These are the activations of a small neural network, seen along a few directions. Each row is one input.
Each table varies a few parts of the input and shows all the possible inputs, shuffled.
A made-up example of a description, with smaller parts first: one of 2 separate values, together with either a single point or one of 11 places around a ring or (one of 6 places along a line, together with one of 8 places around a ring).
Shared parts are said once, and a part with two or three values counts as separate values.

Other details of the inputs vary at random and push rows far along two fixed directions, the same in every table; ignore that.

A family of inputs:
row 1: [-11.3  10.0 -16.3 -27.3   5.7  -7.2  15.2  -0.7  26.1  15.5  25.7 -24.6]
row 2: [ 32.8 -36.7 -16.8  35.3 -22.9   9.1 -35.3 -11.4 -65.9   1.4 -10.4   5.8]
row 3: [ 29.8 -31.6  15.3  22.0 -22.2  -6.2 -13.4 -30.9 -49.9  22.4   9.9  -6.3]
row 4: [-20.6  19.0  -1.5 -13.4   8.3  -6.9  -3.8 -20.1  30.9  -7.1  35.4  -2.2]
row 5: [ 17.0  31.3  52.9  12.4  11.3   8.2  21.0  50.4   1.9 -11.9 -62.0  27.1]
row 6: [-21.5  58.2  19.4 -29.6  36.6  24.1  24.8  43.5  61.8 -10.6 -15.2 -11.4]
row 7: [-19.1 -12.8 -35.9 -20.3 -14.9 -17.2 -23.0 -25.1  28.6  -5.7  33.5 -18.3]
row 8: [ 42.6 -45.1   1.0  22.4 -51.0 -15.6 -36.2 -15.5 -41.2 -15.7 -11.4  12.4]
row 9: [-11.2   0.8  -8.9 -17.6   2.2 -12.8  24.1   6.9  30.4  15.0  34.1 -12.6]
row 10: [-18.3  61.4  23.2 -30.0  27.4 -10.7  62.8  44.4  45.6   7.4  -5.2  13.9]
row 11: [ 19.9 -41.0  -2.6  21.8 -37.6 -36.1 -26.1 -17.2 -33.9 -12.2 -11.1  17.9]
row 12: [-28.0 -37.2 -15.5   5.5   2.7  -9.0 -13.4  -5.4  35.0   7.4  34.0 -23.5]
row 13: [-26.5 -17.6 -41.3 -31.5  -4.7 -13.3 -16.1 -40.9  24.4  -8.6  19.5 -19.2]
row 14: [ 29.5  -2.7  17.9  44.2  -4.8  21.4 -15.8  -7.2 -63.4   1.7 -11.4  22.2]
row 15: [ 46.9  41.8  38.1 -23.7   0.1  26.1  29.9  23.4 -31.9  -4.1 -71.8  14.5]
row 16: [ 22.2  45.9  65.7   9.5  20.8  34.2  10.2  33.3  -3.8  -9.0 -45.6  16.6]
row 17: [ 26.3  -6.6   3.7  30.8 -10.6  13.7  -4.6  18.7 -40.1  -6.0 -11.6  23.6]
row 18: [-43.2 -20.7 -38.4  21.5  11.7 -21.5   3.9  -9.6   6.8  11.7  43.1   3.4]
row 19: [-36.5 -16.1 -51.5  -8.7  19.7   7.2  -5.6 -29.5   6.3   9.8  28.2 -13.9]
row 20: [-30.8  -0.3  -8.4 -23.3  22.3  12.6   1.4  -7.0  32.4  -1.5  -7.7 -25.4]
Each input here is: one of 4 separate values, together with either a single point or one of 4 places along a line.
Question: The inputs of row 20 and row 13 match in every part but the choice among 4 separate values. If row 12 is changed in the same way as row 20 into row 13, which row does it become?
Answer: row 8
Question: Which other rows does row 9 become when the place on the line of 4 takes its other values? List them by row number.
Answer: row 1, row 10, row 15
Question: List by row number the other rows that have the choice among 4 separate values in common with row 18.
Answer: row 2, row 14, row 17, row 19
Question: Which other rows does row 3 become when the choice among 4 separate values takes its other values? List them by row number.
Answer: row 4, row 14, row 16
